A small network was shown many inputs. Here are its activations along a few directions, one row for each input.
In each table, some parts of the input vary, and every possible input appears once, in random order.
A made-up example of a description, with smaller parts first: line(6) and (point or line(9) or (values(3) and ring(5))).
Shared parts are said once, and a part with two or three values counts as separate values.
In the rows, 128 means zero.

Other details of the inputs vary at random and push rows far along two fixed directions, the same in every table; ignore that.

A family of inputs:
R1: [156 118 116  98  88 166 143 140 140 144 137 182  88]
R2: [149 171 174 131 116 186  65 145  52 166 117  94  60]
R3: [114 141 142 160 138  99  94 107  87 108 108  51 156]
R4: [110 113  84 151 119  71 163 100 161  79 108 104 202]
R5: [ 89 170 141 171 158  88  79  92  81 102 115  83 142]
R6: [ 98 181 104 157 156  99  88  82  98 103 116  87 144]
R7: [110 157 149 157 136 112 106 117 114 127 119  53 166]
R8: [158 104 122  90 138 158 151 158 142 160 133 177  94]
R9: [169 113 114 102 105 161 130 146 155 145 132 179  91]
R10: [148 101 121  81 137 165 140 165 146 154 133 174 104]
R11: [107 105 128 149 126  80 162 104 155  94 143  96 192]
R12: [107  84  93  92 143 102 190 138 192 110 148 236 129]
R13: [143  98 144 112  99 153 118 178 158 147 123 178 102]
R14: [106 109  98 135 138  73 199  92 118 102 127 106 178]
R15: [158 172 178 131 137 198  66 146  87 184 134  89  67]
R16: [117 108  87 143 122  76 156  92 151  80 120 103 191]
R17: [146 180 179 129 122 208  77 142  69 185 139  90  61]
R18: [112 151 117 137 163 108 125 118  99 123  97  64 169]
R19: [105  85 123 119 116 107 179 134 209 106 174 235 137]
R20: [161  96 147 115 104 149 129 163 146 141 135 179  88]
Description of these inputs: values(4) and (point or line(4)).
The inputs of R16 and R3 match in every part but the values(4) part. If R6 is changed in the same way as R16 into R3, which row does it become?
Answer: R5
Which other rows does R14 become when the line(4) part takes its other values? List them by row number.
Answer: R8, R10, R18
List by row number the other rows that have the values(4) part in common with R15.
Answer: R7, R11, R17, R19
Start at R4 and move only the line(4) part, one step at a time. The first step leads to R16. Which rows follow, in order?
Answer: R9, R1
